These are the activations of a small network on made-up records, seen along a few directions, one row for each record.
Records have a field called TAFOD. Each example row is followed by its value.
The word none means that the record has no TAFOD.
Other fields move the rows too, some of them a lot.
In the rows, 500 means zero.
Random noise pushes rows far along 3 fixed directions. That doesn't count. These rows show it; they differ only by the noise:
[573 551 454 508 427 345 395 479 371 423 415 616 876 460 349 420 494 477
 793 488 478]
[561 470 610 484 422 502 504 462 610 498 331 561 506 392 519 547 502 484
 592 444 625]
[570 568 760 514 481 448 438 441 664 519 285 611 602 355 435 581 561 517
 640 398 610]
[449 452 632 437 425 559 492 480 552 499 338 528 452 358 416 620 546 448
 587 512 659]
[664 479 524 525 406 433 511 453 605 479 351 590 603 445 602 447 445 507
 623 401 570]

[485 484 402 520 560 461 436 520 408 488 525 524 612 546 445 521 508 485
 542 534 437]  davu
[456 751 764 523 606 447 358 411 648 560 546 532 481 505 516 606 563 605
 420 486 470]  mobi
[581 654 594 523 643 396 407 476 527 512 479 552 623 550 545 428 521 595
 529 450 436]  bufu
[609 527 459 562 476 510 541 461 596 543 505 545 514 550 678 366 435 543
 486 490 523]  fav
[574 483 493 540 462 514 556 460 513 491 431 578 619 446 421 497 490 456
 609 438 506]  nemup
[566 605 625 561 557 486 478 418 687 596 550 539 377 539 717 532 499 601
 312 437 462]  mobi
[745 690 627 677 621 297 414 404 629 537 479 661 804 559 482 370 559 598
 575 265 301]  vimeb
[628 526 481 572 472 446 480 449 568 480 454 633 695 491 483 411 444 517
 615 411 481]  ler
[668 583 528 599 495 373 450 425 584 483 516 546 711 560 611 312 438 558
 651 417 433]  nako
[684 461 686 576 552 538 612 486 708 592 347 561 387 406 575 565 520 502
 461 320 582]  nudu
[372 547 457 461 586 505 394 535 389 464 577 472 595 512 377 568 520 543
 489 583 502]  dasub
[532 704 739 563 666 407 320 424 626 569 469 587 618 489 562 528 575 583
 483 443 460]  tibe
[404 606 670 492 531 470 295 442 455 460 431 577 803 363 210 561 584 490
 716 557 577]  ler
[413 554 440 446 465 482 517 516 356 441 493 575 726 483 318 477 530 445
 728 625 476]  kad
[498 404 349 524 508 589 580 515 522 555 571 446 290 580 607 544 463 528
 324 496 448]  davu
[650 504 627 559 448 484 505 407 757 474 374 572 557 428 658 440 397 557
 597 386 589]  ler
[410 503 567 398 448 646 480 442 599 484 445 396 360 464 662 499 454 488
 475 677 732]  fav
[477 536 683 535 556 559 523 455 674 609 463 485 291 492 552 576 597 528
 329 390 522]  none
[218 579 658 414 547 556 381 516 439 544 498 514 486 395 188 693 669 498
 496 602 560]  none
[640 517 536 483 487 438 537 427 733 480 396 570 478 436 765 453 381 545
 531 424 556]  tir
[411 420 593 416 476 576 492 515 512 531 503 491 339 464 427 677 604 488
 454 586 549]  goze
[588 491 521 500 477 496 540 454 676 512 501 505 324 529 826 483 396 510
 391 499 509]  mobi
[358 384 457 448 532 621 592 575 404 553 571 370 303 441 369 588 541 447
 428 578 539]  momod
[538 404 304 519 453 429 509 580 330 402 570 596 655 553 364 398 459 488
 656 535 391]  kovug
[412 448 268 438 482 535 509 491 374 470 630 364 443 578 636 387 428 530
 490 624 454]  bufu
[409 493 649 424 450 610 542 437 658 508 441 452 288 338 593 617 510 508
 457 578 675]  zas
[462 584 509 447 479 491 440 472 411 446 547 497 554 437 459 508 515 542
 547 606 558]  zas
[548 464 489 520 528 488 526 508 605 501 443 503 421 511 592 536 447 501
 496 478 468]  davu
[387 570 394 448 572 492 405 526 282 514 647 505 558 614 403 490 523 496
 484 590 354]  tibe
[479 518 406 471 455 511 524 472 451 493 548 536 518 455 499 489 496 485
 503 574 516]  zas
[502 606 536 522 605 431 422 488 413 515 565 517 621 582 287 555 578 523
 504 456 359]  fazuz
[467 438 539 457 516 568 537 508 656 503 403 493 316 441 588 610 467 505
 466 511 568]  dasub
[400 440 505 402 475 639 506 423 607 523 507 411 260 403 705 590 461 542
 346 586 688]  tir
[426 408 374 462 421 535 493 512 458 420 557 477 507 508 473 473 464 497
 574 611 532]  kovug
[371 428 429 413 447 536 553 575 264 434 517 523 598 434 277 517 529 418
 688 666 513]  kad
[392 542 657 472 573 571 434 500 496 520 535 455 464 468 372 565 573 457
 475 561 604]  nako
[463 374 560 515 530 635 601 510 559 534 539 427 236 463 519 558 525 473
 330 457 517]  vimeb
[489 451 488 472 514 621 527 498 600 515 520 419 229 521 686 582 453 622
 322 510 578]  dasub
[650 573 395 544 556 439 481 463 517 510 594 454 506 635 768 326 424 662
 424 445 416]  bufu
[669 274 317 482 369 614 762 503 662 480 381 441 237 482 834 432 314 388
 477 473 619]  nudu
[514 440 344 505 460 483 505 467 401 432 585 444 562 559 527 380 454 476
 563 527 412]  vimeb
[546 482 544 528 505 500 544 499 609 566 558 547 422 540 527 575 553 551
 380 456 441]  goze
[726 415 392 594 511 572 661 574 630 578 609 462 214 629 686 491 476 547
 211 289 313]  fazuz
[429 613 746 438 544 484 378 449 618 498 472 497 548 460 429 649 607 559
 504 571 559]  goze
[399 521 462 446 433 486 493 505 427 404 512 488 563 461 480 467 453 490
 580 599 584]  none
[427 515 690 501 550 619 550 482 594 588 393 495 374 372 329 680 621 455
 486 483 588]  nudu
[480 407 384 517 517 581 570 527 445 540 589 450 339 561 442 570 554 462
 365 487 393]  fazuz
[568 291 467 490 429 601 695 548 544 483 415 537 407 406 504 535 411 357
 534 431 581]  nemup
[585 492 438 538 537 498 582 489 564 586 510 478 432 525 548 469 506 519
 448 440 469]  momod
[550 488 296 517 490 525 465 443 490 518 653 403 401 619 866 370 386 579
 323 555 465]  tibe
[427 665 769 485 612 487 403 410 660 573 436 583 517 369 413 644 601 596
 482 454 548]  tir
[485 422 212 480 447 457 453 528 211 419 615 509 734 596 413 334 452 363
 681 639 456]  nako
[525 558 428 553 519 399 414 506 440 466 556 627 757 545 322 440 547 535
 623 499 400]  kovug
[518 424 472 500 450 553 623 523 512 488 518 496 491 455 581 462 455 503
 504 541 564]  kad
[518 528 174 505 421 397 458 537 212 350 653 495 832 623 499 215 351 481
 722 672 419]  fav
[689 445 260 556 391 423 516 442 404 406 503 541 809 521 595 307 363 471
 686 477 485]  nemup
[460 373 460 467 545 550 623 592 465 557 513 454 363 454 409 554 501 397
 479 505 520]  momod

Here are new rows. What is TAFOD for each?
[504 414 597 451 506 583 602 539 624 578 514 539 267 530 504 657 560 500
 338 458 493]  goze
[644 412 139 493 445 401 536 503 327 425 618 558 660 585 688 295 330 531
 544 498 423]  tir
[222 480 654 422 534 653 449 510 464 507 516 414 400 394 275 648 620 372
 530 669 634]  nako
[522 457 485 516 525 494 545 526 525 533 597 517 383 537 661 504 422 485
 364 499 455]  mobi
[406 499 317 428 479 522 503 517 231 454 560 451 631 533 259 498 481 407
 626 628 501]  nudu
[534 538 457 480 453 478 538 477 528 421 521 507 504 444 608 446 424 516
 522 555 554]  zas
[577 585 716 514 608 513 462 415 743 608 398 504 339 472 706 531 553 621
 417 406 550]  bufu
[304 536 535 436 556 612 455 506 457 493 609 375 265 508 548 580 504 523
 345 644 520]  tibe
[639 763 677 638 659 348 353 400 665 597 531 609 652 565 624 437 540 673
 439 351 339]  tibe
[345 673 738 482 576 461 329 429 518 521 553 486 547 447 424 618 585 570
 518 589 479]  mobi
[422 354 296 505 497 540 529 575 358 506 579 464 435 525 443 541 482 440
 491 570 417]  davu
[556 381 249 564 506 473 566 574 314 467 679 453 528 607 459 426 463 482
 450 473 297]  fazuz
[303 432 411 422 502 592 497 537 282 410 603 393 431 499 295 531 538 402
 510 653 480]  vimeb
[541 704 508 504 569 398 311 400 519 470 565 474 671 595 693 387 451 615
 507 549 437]  tibe
[573 416 151 493 447 478 634 537 369 479 578 464 513 617 563 351 399 449
 570 526 395]  momod
[507 411 319 443 457 574 586 511 455 528 640 474 277 636 726 482 400 483
 311 550 452]  mobi
[483 558 676 507 490 549 479 439 663 526 434 485 471 439 607 478 483 550
 554 544 620]  fav
[380 465 470 392 450 619 459 461 452 453 528 378 413 515 521 491 485 426
 517 678 639]  nako
[309 395 436 384 528 664 542 567 423 530 526 464 272 506 375 681 538 471
 398 588 527]  dasub
